A small network was trained on made-up records. Each row is its average activation on records with the value named, seen along a few directions.
Values that are neighbours, or in one group, have similar rows; names and order tell nothing.
In the rows, zero is written as 500.
Strong random noise was added to every row along 12 fixed directions; ignore it. To show where, here is one row again and again, with new noise each time:
[498 567 569 649 388 339 569 587 424 552 473 520 376 565 422 468 287 391
 394 624 573 483 486 560]
[519 521 366 540 586 326 457 478 532 518 432 311 643 481 541 343 572 491
 662 427 617 617 523 547]
[544 536 527 374 472 491 499 452 413 634 337 549 444 377 502 582 631 372
 485 385 446 480 421 426]
[413 539 547 558 543 490 454 516 562 470 511 463 519 505 473 527 482 626
 467 487 517 509 473 487]
[486 521 406 563 616 384 523 531 507 527 386 474 534 433 608 407 454 375
 603 620 469 422 505 660]
[666 450 282 469 512 459 351 448 607 375 545 449 520 358 515 416 512 570
 684 447 324 538 490 361]
[558 600 600 652 542 373 459 488 496 487 423 505 455 501 355 475 383 451
 509 589 439 458 466 547]
[722 493 636 506 514 333 534 546 417 541 437 501 483 504 436 535 273 534
 489 400 525 634 366 480]
[199 427  85 409 463 448 516 690 563 525 442 490 505 391 637 518 382 525
 438 530 565 514 284 371]
[495 471 440 443 583 445 484 456 605 561 548 460 521 394 469 399 497 485
 485 515 651 547 532 545]
[332 537 445 390 395 725 416 493 535 528 396 567 532 384 504 673 690 555
 347 482 339 469 372 381]
[491 451 444 403 379 321 472 608 463 597 497 385 419 586 729 489 493 415
 717 343 583 572 615 434]
[619 526 587 552 599 378 431 521 436 459 382 479 487 583 503 584 464 485
 731 422 322 468 431 458]
[366 647 472 727 546 417 451 489 451 407 387 448 471 555 439 507 606 502
 585 527 370 348 464 456]


Field FURI:
puzul: [272 557 384 619 452 473 422 500 584 416 583 368 526 526 414 449 595 693
 441 417 627 532 482 355]
foz: [322 486 417 354 477 458 569 649 443 645 392 579 463 555 543 546 364 330
 483 561 626 513 421 506]
feze: [454 478 459 445 682 535 586 419 528 452 573 539 463 311 623 412 568 628
 487 380 579 405 565 494]
dos: [603 476 395 574 609 484 456 453 615 320 582 509 521 343 506 369 367 620
 567 574 373 450 523 501]
diber: [354 569 475 483 282 442 408 602 568 559 462 423 545 553 431 488 374 526
 412 503 590 677 500 423]
vut: [466 571 571 479 483 383 479 477 470 584 407 436 461 489 430 515 561 471
 497 324 593 541 467 421]
paru: [548 471 656 574 611 515 492 489 540 366 599 549 471 557 438 554 344 668
 498 472 449 463 496 470]
lubi: [468 420 513 317 485 571 425 540 592 544 562 651 324 429 545 626 376 426
 510 550 363 391 503 444]
nud: [454 494 596 483 608 599 530 541 533 538 482 533 661 583 468 516 407 511
 448 597 587 604 481 643]
gufif: [580 546 547 542 555 463 692 476 367 500 475 510 515 369 702 373 485 564
 422 390 592 471 563 611]
savup: [412 559 535 425 603 550 558 423 546 635 399 587 539 309 405 441 467 414
 303 606 613 480 457 615]
lin: [696 455 390 502 527 474 400 370 618 445 579 357 675 514 336 348 586 509
 607 507 552 670 575 531]
The values of FURI form a line.
Which values are neighbours of foz? Give them in the order they are listed.
Answer: nud, gufif
Which values are neighbours of puzul? Give them in the order they are listed.
Answer: vut, lubi
Which values are neighbours of diber? Give them in the order they are listed.
Answer: dos, savup

Field ZUN:
bido: [652 391 583 511 448 569 649 540 453 552 567 625 446 515 504 549 351 404
 324 694 503 485 431 682]
daf: [487 413 488 392 380 445 683 628 336 641 434 430 642 563 595 500 403 492
 334 382 784 763 382 533]
dasom: [657 663 624 703 714 426 485 421 459 387 260 571 621 390 254 492 293 573
 447 612 293 478 273 575]
kod: [406 628 372 476 403 362 327 460 725 710 347 344 671 230 367 257 501 367
 319 649 745 717 503 682]
makig: [523 434 502 737 744 470 720 600 359 353 624 527 604 864 347 443 265 519
 528 665 685 506 385 664]
bude: [325 599 642 554 626 455 573 463 619 667 500 424 664 466 358 274 410 437
 292 675 920 617 644 827]
gifo: [270 427 231 366 462 151 505 623 490 692 473 362 336 617 539 411 418 212
 734 418 812 518 578 389]
guka: [373 644 361 519 456 392 550 546 356 627 248 587 452 503 242 517 434 221
 415 589 531 486 281 387]
mir: [874 172 228 258  92 644 636 635 339 554 629 627 538 619 613 528 356 180
 445 712 383 672 453 529]
kebak: [524 393 567 444 501 499 472 657 553 560 495 599 406 642 568 639 310 351
 604 689 400 421 454 615]
nire: [316 451 461 492 643 617 526 444 542 546 540 537 478 565 409 578 693 436
 447 605 579 357 473 549]
dulim: [607 553 564 598 611 419 625 564 220 530 103 504 704 696 492 634 483 264
 625 573 286 492 249 662]
The values of ZUN form a line.
Which values are neighbours of nire? Give them in the order they are listed.
Answer: bido, mir
Which values are neighbours of daf? Give them in the order they are listed.
Answer: dasom, dulim
Which values are neighbours of guka? Give them in the order they are listed.
Answer: makig, bude

Field FAZIL:
lolen: [565 479 475 462 637 521 550 450 472 515 465 627 477 424 340 509 431 412
 437 589 485 433 378 515]
notob: [660 486 675 428 337 581 539 427 350 591 459 400 714 736 325 549 680 426
 429 400 633 783 520 511]
puseb: [408 585 431 517 461 463 583 494 381 541 386 523 414 396 594 506 607 472
 438 400 484 399 444 427]
vapo: [504 556 579 463 644 576 505 463 484 543 363 503 633 424 510 541 559 574
 477 426 488 540 402 554]
kuruz: [663 503 471 434 490 528 513 418 514 603 472 487 600 374 513 353 599 360
 472 546 568 587 584 653]
vuge: [390 623 631 488 550 433 410 450 470 601 337 422 484 502 558 556 727 459
 621 330 479 449 563 475]
tole: [521 452 443 384 394 516 489 404 467 561 523 501 413 454 468 528 734 376
 526 412 503 451 537 375]
mera: [564 367 429 496 886 421 612 541 436 406 428 469 704 587 585 517 415 592
 721 457 479 504 315 586]
resa: [601 465 390 520 209 503 513 596 422 500 507 457 479 516 656 484 478 475
 467 480 454 605 505 470]
pevo: [537 469 451 526 534 505 380 546 590 371 522 518 535 594 425 511 342 541
 647 595 354 532 491 448]
kep: [477 511 413 640 450 525 524 512 472 377 550 470 482 538 512 529 561 609
 477 495 409 433 453 443]
vogop: [566 452 485 558 451 440 520 632 430 392 445 434 604 541 690 559 355 692
 532 406 374 596 374 482]
duf: [484 542 507 573 500 313 620 610 398 513 376 411 569 426 650 480 298 664
 405 357 590 614 361 523]
bepa: [425 571 418 557 529 500 449 399 623 462 605 391 499 338 529 350 668 646
 452 407 624 495 622 478]
dev: [601 596 526 477 400 557 423 516 533 512 347 465 659 369 679 430 479 502
 529 535 349 615 580 639]
A value of FAZIL combines one of 3 hidden first parts with one of 5 second parts; all combinations occur once.
Changing only the second part turns mera into vogop. vapo has the same second part as mera; what does that change turn vapo into?
Answer: bepa
Changing only the second part turns puseb into kep. kuruz has the same second part as puseb; what does that change turn kuruz into?
Answer: resa
